Each row below holds a small network's activations on one input, seen along a few directions.
In each table, some parts of the input vary, and every possible input appears once, in random order.
A made-up example of a description, with smaller parts first: line(4) and (point or ring(9) or (values(2) and ring(5))).
Shared parts are said once, and a part with two or three values counts as separate values.

Other details of the inputs shift rows strongly along three fixed directions, in all tables alike. That doesn't count.

Rows:
x1: [ 12 -49 -23  43  -7  30  -3  -1 -52 -27 -40]
x2: [ 24 -54 -26  21 -26   4  15  37 -38 -16 -55]
x3: [-10  18  67 -58  39  53 -31  71  31  21 -42]
x4: [ -6  53  -5 -14  37 -14 -20 -44  -1   6  77]
x5: [-62   6 -10   4  58  14 -22  47 -56  36  28]
x6: [-30 -11  83 -35  68  91 -26  70  -1   6 -56]
x7: [-23 -20 -35  27  -7 -27 -14 -32 -54 -18  47]
x8: [ 40  11  45   6   4  61  -7 -43  21 -27 -49]
x9: [ 59  34  45 -65  50  43 -41  16  67 -37 -22]
x10: [ 47  -7  38 -12  -4   1 -41 -21  72 -25 -43]
x11: [ 21   6 -31  31 -16  -5  17 -76 -18 -33  48]
x12: [-21 -43  47  -2  44  47  -6  15  18 -13 -36]
x13: [-66 -39 -30  24 -23 -62 -10   5 -26   9   9]
x14: [-45 -40 -31  26   1 -11  -6  -1 -68 -15  41]
x15: [  1 -74  18  45 -14   5 -24 -26 -10 -41 -51]
x16: [ 47  27 -45  31 -36 -33  47 -45  -7   6  20]
x17: [-27 -32 -30  27 -43 -47  34 -23  -1  17  24]
x18: [ 57 -24 -15  31 -62 -25  -3 -76  46 -42 -39]
x19: [ 15  33 -30  27 -64 -32  13 -69  -1   1   8]
x20: [-35  64  17  17  18   3   3 -46 -11  28  47]
x21: [ -1 -78 -30  20 -22  -7 -39  67 -57 -20 -68]
x22: [-60   3  27   1  47 -20 -24   0  -3  26  29]
x23: [-28 -96   1  11 -25 -11 -22  43 -16 -25 -71]
x24: [-40 -31 -35  29  -5 -12   8 -11 -65 -13  50]
x25: [ 13 -10  62 -55  49  53   3  40  76   6 -42]
x26: [-59  24  35 -47  62  17  13  52  47  46  26]
x27: [ 61 -24  -7  32 -67 -32 -17 -74  47 -42 -34]
x28: [-17  75  -3 -10  -8  -9  27 -33  19  40  45]
x29: [ 23 -54 -27  26 -30   0   1  43 -37 -15 -51]
x30: [ 92  17  20 -29  -4  15  27 -27  56 -35  -4]
x31: [ 57  20  38 -18 -18  20 -42 -20  44 -18 -55]
x32: [-36   7 -34  24 -46 -50  -8 -24 -40  13   6]
x33: [ 34 -30  13 -13  13  37 -22  69   1 -12 -63]
x34: [ 71  27   9 -27   1  17  -5 -26  51 -45  -8]
x35: [ 31 -10  16  -6  42  42 -52  14  -9 -12 -46]
x36: [-25  34  10 -16  -8   1  28   8   3  45  28]
x37: [ 35  48  -1 -30  14  -7  45 -24  35  -3  47]
x38: [ 81 -20 -29  32 -46   4   2 -26   2 -40 -59]
x39: [ 95   7 -31  35 -56 -12 -18 -54  16 -39 -37]
x40: [-22 -36 -30  22 -41 -48  45 -24   1  21  23]
x41: [  3  -1 -48  34 -32 -35  35   4 -39  20  25]
x42: [ 14 -21  13 -33  14  17 -10  50   9 -25 -12]
x43: [ 20  71 -13  -5  16 -17  48  -6  15  47  62]
x44: [ 33  79 -19  -6  18 -10 -16 -30  28  13  28]
x45: [ 26  11  27 -16 -18  27  -1   3  27   4 -34]
x46: [  9 -56 -19  42  -6  32 -17  12 -56 -26 -45]
x47: [-29  37   6 -17  -3   3  31   4   1  40  22]
x48: [-77   9   7 -20   8  -4   5  64 -30  52  19]
x49: [  6  68  26  11  11   5 -15 -68  11  11  23]
x50: [ 16  41   1  13  37  33 -16 -24  -2   6  20]
x51: [ 35  77 -17  -4  13  -1   9 -23  30  16  30]
x52: [ -2  62 -16 -24  17 -17  30 -15  21   7  71]
x53: [ -1  -2 -13  60 -29 -28  11 -93   4 -15  29]
x54: [  6  56  -8 -25  14 -18  40 -11  22  14  78]
x55: [-68  24  60 -24  88  18 -23  30  22  37  34]
x56: [-64  -2 -12 -33  33 -13   0  68 -31  10  40]
x57: [-14 -72  36 -35  23  31  15  63  26   3 -62]
x58: [ 29  33  54 -53  24  54  18  17  51  21 -31]
x59: [-80 -25 -31  17 -36 -38   4  32 -69  26   1]
x60: [ 37 -24  20 -33  10  28  -3  41  21 -34 -27]
x61: [ -5  64   4 -15 -12 -11  45 -28  21  53  53]
x62: [  5 -69 -30  19 -23   2 -23  57 -52 -25 -72]
x63: [-68 -65 -45   4 -16 -48 -16  66 -76  -8  17]
x64: [-62  -5  -9 -32  29 -16  -2  74 -30  15  46]
x65: [ 62 -27 -10  33 -68 -27  -6 -73  49 -38 -33]
x66: [-83 -30 -14  31  -9 -35 -18  10 -90  24   3]
x67: [-12  23  -8 -29  21  -7  35  19   2   6  47]
x68: [-35  12   5  -9   7 -19  18   4  35  32  35]
Description of these inputs: values(4) and (line(5) or (values(2) and line(6))).
The inputs of x35 and x22 match in every part but the values(4) part. If x5 is changed in the same way as x35 into x22, which row does it become?
Answer: x55
The inputs of x48 and x65 match in every part but the values(4) part. If x8 is changed in the same way as x48 into x65, which row does it become?
Answer: x12
Which other rows does x51 become when the line(6) part takes its other values? List them by row number.
Answer: x2, x16, x38, x44, x62
Which other rows does x39 become when the values(2) part takes its other values? List them by row number.
Answer: x62
Start at x8 and move only the line(5) part, one step at a time. The first step leads to x6. Which rows follow, in order?
Answer: x20, x49, x66
Which other rows does x10 become when the values(4) part takes its other values? List them by row number.
Answer: x21, x31, x63

Rows:
x69: [-67 -22 -50  -1 -10 -46  14  53 -58  18  41]
x70: [ 42 -28   2 -25  -2  21   5  30  14 -34 -31]
x71: [-52  21  35 -12  49  34 -13  24  -3  34   6]
x72: [-54  11  -3   4  24   8  -1  34 -49  35  17]
x73: [ 20  26   2  18   9   6  -2 -72  20 -19  35]
x74: [-15 -47   9  11 -28 -15 -22  -3  -2 -16 -44]
x75: [ 42 -30   2   2  13  33 -15  11 -22 -40 -33]
x76: [ 30  36 -12  -9 -11 -21   3 -32  31  -9  32]
x77: [ 26 -55  15  -7 -11  12  -3   5  13 -37 -38]
x78: [ -5  14 -20  45 -25 -12  18 -77 -14   1  31]
x79: [ 38  50  -8  11   4  14  16 -44  -2   2  23]
x80: [ 23  46  -7  -7 -17 -20  -3 -29  29   7  19]
x81: [ -90  -46  -71   49  -16  -52   22   18 -117   13   61]
x82: [ -1 -61 -52  36 -55 -24  29  21 -58 -12 -29]
x83: [-45  17  -8   1  26   8   1  41 -53  35  17]
x84: [ 19  42   3  -1 -22 -12  16 -38  30  15  14]
x85: [-10 -54  -2  25 -30 -16 -25  -2 -13 -17 -50]
x86: [-39  18  25 -21  62  25 -27  33 -10  10  26]
x87: [-30  29  22 -31  41   8 -14  47  16  35  11]
x88: [  7 -26  27  10   6  28 -47  -6   2 -25 -52]
x89: [ 25  33   1   0 -19  -7  33 -40  31   7  22]
x90: [-50  19  -3  -1  30  -1 -20  31 -41  26  24]
x91: [ 18  50   6  18  -2  10  -6 -58   9   7  15]
x92: [ 14  34   3  18   8  -2 -22 -68  20 -18  30]
x93: [ 25  31  -6  -6 -11 -23   1 -41  34  -9  31]
x94: [ 15  27   7  14  -9  -5  24 -57  35   8  17]
x95: [-57 -10  -4   2  40   7   0  27 -44  11  40]
x96: [ 29  35  -4   7 -11  -4  29 -38  28  10  21]
x97: [  7  31 -36  20 -31 -41   2 -31  -3  11  26]
x98: [ 34  -9  11 -27  -7  18 -21  33  18 -17 -50]
x99: [ 39 -33   2 -11 -23  23  16  28   3 -23 -52]
x100: [ 18  27   1  -4 -10 -23  -3 -49  36  -8  30]
x101: [ 18 -55  15   5   0  13  -7  -2  14 -34 -39]
x102: [-85 -48 -26  29 -29 -42  39  10 -53  26  24]
x103: [ -32  -40  -96   70  -92 -100   46  -64  -68  -10   63]
x104: [ 35 -22   6 -13 -23  21  -1  30   6 -14 -60]
x105: [ 37 -23   8 -15   7  16 -21  27  17 -27 -37]
x106: [-51  19  43 -30  34  14   4  28  25  40   5]
x107: [-33  25  31 -18  55  43   4  26  -6  27  19]
x108: [-47  -5  34 -35  49  12   9  34  22  16  26]
x109: [ 33 -13  17 -10  -4  27  -7  29  14  -4 -54]
x110: [ 37  -7   7 -19   1  20 -24  34  15 -13 -50]
x111: [ 21 -33  21   3 -13  20 -12  11  10  -8 -61]
x112: [-18  38  11 -34  35  20  10  57   8  40   7]
x113: [ 25 -31  18 -11 -18   9 -25  17  16 -21 -57]
x114: [-39  34  30 -19  54  26 -32  28  -5  24  14]
x115: [ 17 -69 -23  21 -30 -11   5  10 -24 -34 -31]
x116: [-46  18 -10  -2  30  -1 -18  42 -51  26  21]
x117: [ 23  46  -4  -4 -21 -10  17 -29  27  15  15]
x118: [ 12  37   8   1 -21 -12  12 -46  32  16  13]
x119: [ 38  50 -13   7  11  -2 -15 -44   0 -15  32]
x120: [  9 -73 -17  23 -28 -11   2   2 -22 -33 -31]
x121: [ 31  45  -7  10   9  -2 -17 -51   6 -16  33]
x122: [ 15  40   1   4  -8 -18 -11 -42  30  11  16]
x123: [ 19  28   6   1 -18  -6  30 -49  33   8  21]
x124: [ 38 -34  10 -20  -2  19   2  23  18 -33 -30]
x125: [ -4 -81 -53  50 -69 -31  27  12 -65 -18 -36]
x126: [-33  16  24 -33  52   8 -13  39  19  22  24]
x127: [ 23  31   2   8 -10  -3  26 -46  29  11  20]
x128: [-74 -18   7 -12  22 -23  -3  30 -10  18  30]
x129: [ 31  37  -6  -3 -20  -6  35 -32  28   6  23]
x130: [ 32  45  -2  14   1  14  14 -52   4   1  24]
x131: [ 14 -60 -19  18 -28 -16 -15  12 -19 -32 -37]
x132: [ 27 -17  22  -7  -3  25  -8  22  17  -3 -54]
x133: [-15  28   4 -41  48  10  -5  58  11  19  24]
x134: [-67   2   9   1  17  -9   9  26 -11  44  14]
x135: [ 42 -44  -2  -4  -5  16  -1  22   5 -35 -38]
x136: [ 14 -33  26  -6  12  13 -28   4  27 -27 -38]
x137: [-46  16  31 -36  34   4 -15  42  16  33   9]
x138: [ 45 -25  -1 -18   7  23   1  31  11 -29 -32]
What is each input in this table made of?
Answer: ring(5) and (line(4) or (values(2) and line(5)))
The inputs of x129 and x76 match in every part but the ring(5) part. If x125 is changed in the same way as x129 into x76, which row does it become?
Answer: x105
Which other rows does x126 become when the values(2) part takes its other values? List them by row number.
Answer: x100
Which other rows does x137 become when the ring(5) part takes its other values? List them by row number.
Answer: x77, x100, x118, x123
Which other rows does x85 become when the values(2) part takes its other values? List them by row number.
Answer: x74

Rows:
x139: [-36 -20  16 -47  49  22   9 100  -4  18  -3]
x140: [ -6  -4  39 -22  54  40 -24  27   9  -6  -5]
x141: [ 33  25 -73  52 -84 -61  38 -70 -27   4  34]
x142: [  9  54  27 -25 -10 -21  21 -47  79  21  31]
x143: [-62 -13 -17 -32  41  -4  13 110 -46  35  25]
x144: [-53 -62  -4  41 -30 -31 -21 -17 -27  -7 -22]
x145: [ 30  61   6  -1  25   9 -10 -58  30  -7  47]
x146: [  4   3  53 -32  60  69 -34  58  -3   3 -48]
x147: [ 40 -65  17   1 -47   6   0   5  25 -36 -81]
x148: [ 47  68  -9 -24  12  -4  19 -24  48   1  43]
x149: [ 18 -16   2  37 -32 -12 -19 -70  12 -23 -20]
x150: [-108   44  -32  -10   10  -54   52   31  -24   81  100]
x151: [ 14  61  17   6  15   4  -9 -70  40  13  32]
x152: [ 49 -48 -10  14 -55   2   8  -5   7 -33 -66]
x153: [-23 -43 -27  42 -25 -11 -10  -4 -66 -10 -20]
x154: [-21 -65 -41  18 -39 -36  24  28 -45  -9  -5]
x155: [  0  58  -4  -6  33   6 -12 -19  -8   5  51]
x156: [ 55  -7  43  -4  16  52 -35 -20  31 -33 -64]
x157: [-17 -46 -39  20 -43 -25  23  30 -48   6 -15]
x158: [ 25  15  33 -26  50  49 -33  16  17 -23 -13]
The inputs of x158 and x148 match in every part but one. If x156 is changed in the same way as x158 into x148, which row does it become?
Answer: x152
What is each input in this table made of?
Answer: values(2) and (line(4) or line(6))
Which other rows does x149 become when the line(6) part takes its other values? List them by row number.
Answer: x144, x146, x151, x153, x156
